Here are a small network's activations along a few directions, averaged over the inputs that share one value of a field.
Related values have similar rows: they may be neighbours, one step apart, or belong to one group.
Strong random noise was added to every row along 9 fixed directions; ignore it. To show where, here is one row again and again, with new noise each time:
[  74  453  -10  107  166 -354  142 -288  -90   63  -80    3  154 -422
   62  285 -350 -244 -203 -275]
[ 183  211    9  173  407 -183   31 -337  173   22  -80 -153   92 -386
    8   16 -287 -296 -236 -222]
[ -68 -188  227  413   -9  332 -391  -15 -134 -171  101  131  -38  448
  434 -104   -8  -47 -188 -334]
[-237 -394  209   37  101  -33  295  183  122  -93 -179  -94    8   58
  119 -159  167  114  270  209]
[  46 -182 -472 -566 -113   18 -150  425 -227  202   -5 -120  -42  230
 -382  -71   92  165  302  643]
[ 352  -52  267  163  -87 -168   -9 -186   73  -67   55  191 -167 -271
  579   45 -380 -199 -204 -154]
[-164  418   -4 -139 -493  -49  140 -198 -231  179  -43   31  293   89
 -448  340    4  247  166 -151]
[ 173   37 -147 -148   58  100 -389 -143    2 -171   51  213  110   29
   38  234 -158 -109 -142 -111]
[ -20  246   43  -31 -273 -205    9 -333  -87  260  -21   70  165 -152
  -33  267 -143   22 -135 -230]
[-372  219  138  353  -85 -131  206  173 -475  183  -79  -92   75  194
  145  -33  108   84   74 -112]
[-376  -60 -193 -233   69 -236   80 -213   72  334 -162 -218  245  -72
 -289  253 -153  -36 -109  -93]


D, 16 values:
d13: [ 141 -301   46 -254  -18   86  104  -44  467  -90   91   17 -167 -221
 -156 -134  116   58   75  217]
d14: [ -72   60   33 -403 -781  235 -103  -47   -6   20  146  452   78  213
 -336  280  550  544  250   94]
d6: [-137   98 -173 -275 -232  -95   82  177 -206   71  114  213  -10   84
 -100  359 -118   39  162   63]
d12: [-567  -34 -367   25  504   74   41  239  -74   64 -231 -461  167  273
 -443 -122  218  -17  -96   26]
d9: [  30 -114  487  389 -662  -15 -155 -322  -64  710  259   -6 -179  195
  248 -420  393  276 -127 -128]
d8: [-465  -94  -55  182 -233  162  117  141 -162  282  129 -311 -194  466
 -125  -70 -251   26 -203 -232]
d11: [  46 -153 -232 -204  345 -166   13   81  120  231 -142 -228   40 -168
 -170 -166  139   -7   70  369]
d1: [ -63  345  -28  120 -252  -35   68  143 -419 -190   10  210   81   21
  218  232 -119   -2 -124 -242]
d5: [ 245   24   39   94  174  195   99   91  172 -427 -107  -48  -34  -47
   39 -127   56   14  179   96]
d16: [ -55  195  -33 -143  -98 -162  504  -24  114   64 -169 -205   25 -274
 -349   19  -90   86   70   82]
d7: [  60 -140 -201 -139  -91  216 -686 -115  -47   21   87  253   66  281
  144   29  154   24 -225   -4]
d3: [-447  -34  360  289 -221   24  485  -95  127  139   19 -219  -74  150
 -123   30 -103   65   23 -420]
d4: [ -87   58  231  143   -2  -69  -48  -40  -26 -263   82  511  -19 -169
  473  211  196  -36  -11 -215]
d2: [ 103  321  162   15 -190  -85  296   93 -143 -144  -53   57   82 -107
  -28   70   45   69  312   99]
d10: [ -27  -30  241  117 -166  -53 -113 -169   25  -93  -89  311  163  -58
  275   95  325  156  -69 -151]
d15: [ 181  124  -83  -44   91  -49 -333  -46 -119 -158  247  326  -23  -86
  245  286 -143 -189 -147 -187]
The values of D form a ring.
Going along D from d4 by way of its neighbour d3, in what order are d13, d14, d6, d7, d15 met? -> d13, d14, d7, d15, d6
Name the neighbours of d12, in listed order. -> d1, d16
Name the neighbours of d2, in listed order. -> d9, d11

U, 16 values:
u2: [ 296   32  292  -33 -527  123  -37 -229   51  280  -32   76  105   42
 -155 -244  456  442  249  200]
u14: [-348 -222    8   89  307 -114  476 -197  409  265 -317 -620   80 -143
 -354 -311  -86   -5  -76   -1]
u16: [-183  -25  228   -9  -35   34  340   85   56 -114  -94  -65   81   57
 -118    1   74  110  423   95]
u6: [-221 -171  130  285  162  231 -100  -16   52   41    7 -342   65  364
  -13 -197 -167 -106   16 -221]
u8: [-185  312  267  562  171  152  -97  -33 -184 -161  -47  294  166  -43
  214  -91  816  187  -41 -267]
u12: [  65  -62  121  161 -107 -119   66   49  -70   53  103  185 -280 -141
  530  -47    4  -51 -140  -47]
u15: [-258  131 -347 -175  647 -387  144 -150  121  -92 -226 -267  233 -280
 -192  455 -681 -504 -156 -154]
u1: [-129  155  -59  -46 -101 -319   14  -24 -271   35  195  196  -50  -56
  214  443 -547 -307 -249 -299]
u4: [-151  262   29  243 -505   28  322  -32 -290  506  -61 -478   52  266
 -370 -158 -175  162   52 -135]
u13: [-243  161  -69   13  154   89   94   86  -43 -237  -98   67  129    6
 -168  142  257  148   58  -81]
u11: [-223  153 -144   -9 -108 -132  177  197 -274  112  -26  -53  -70   42
   10  173 -163    8 -161  -24]
u3: [-189  -52  -63  255  177   64 -398  146 -291    9  247  111 -121  356
  334   67  -73 -181 -268 -282]
u5: [ 178  447  155 -163 -908  -55   -9 -243 -264  105  286  507  -30  -52
  149  582 -261  174  -78 -428]
u7: [ 163  195 -146  242  295  176 -220 -214   58   14  -64 -393   77   39
 -327 -338 -123 -178 -262 -171]
u9: [-178 -279 -134   96  212 -126  101  421 -119  300  147 -414 -397  208
  141 -304 -278 -260  -75  176]
u10: [ 261 -344   -3 -120 -223  -66 -452 -386  183  496   46   23  -28  -62
  194 -213   29    6 -369   67]
The values of U form a ring.
Name the neighbours of u5, in listed order. -> u12, u9
Name the neighbours of u1, in listed order. -> u16, u3
Name the neighbours of u7, in listed order. -> u14, u4
Name the neighbours of u15, in listed order. -> u2, u6
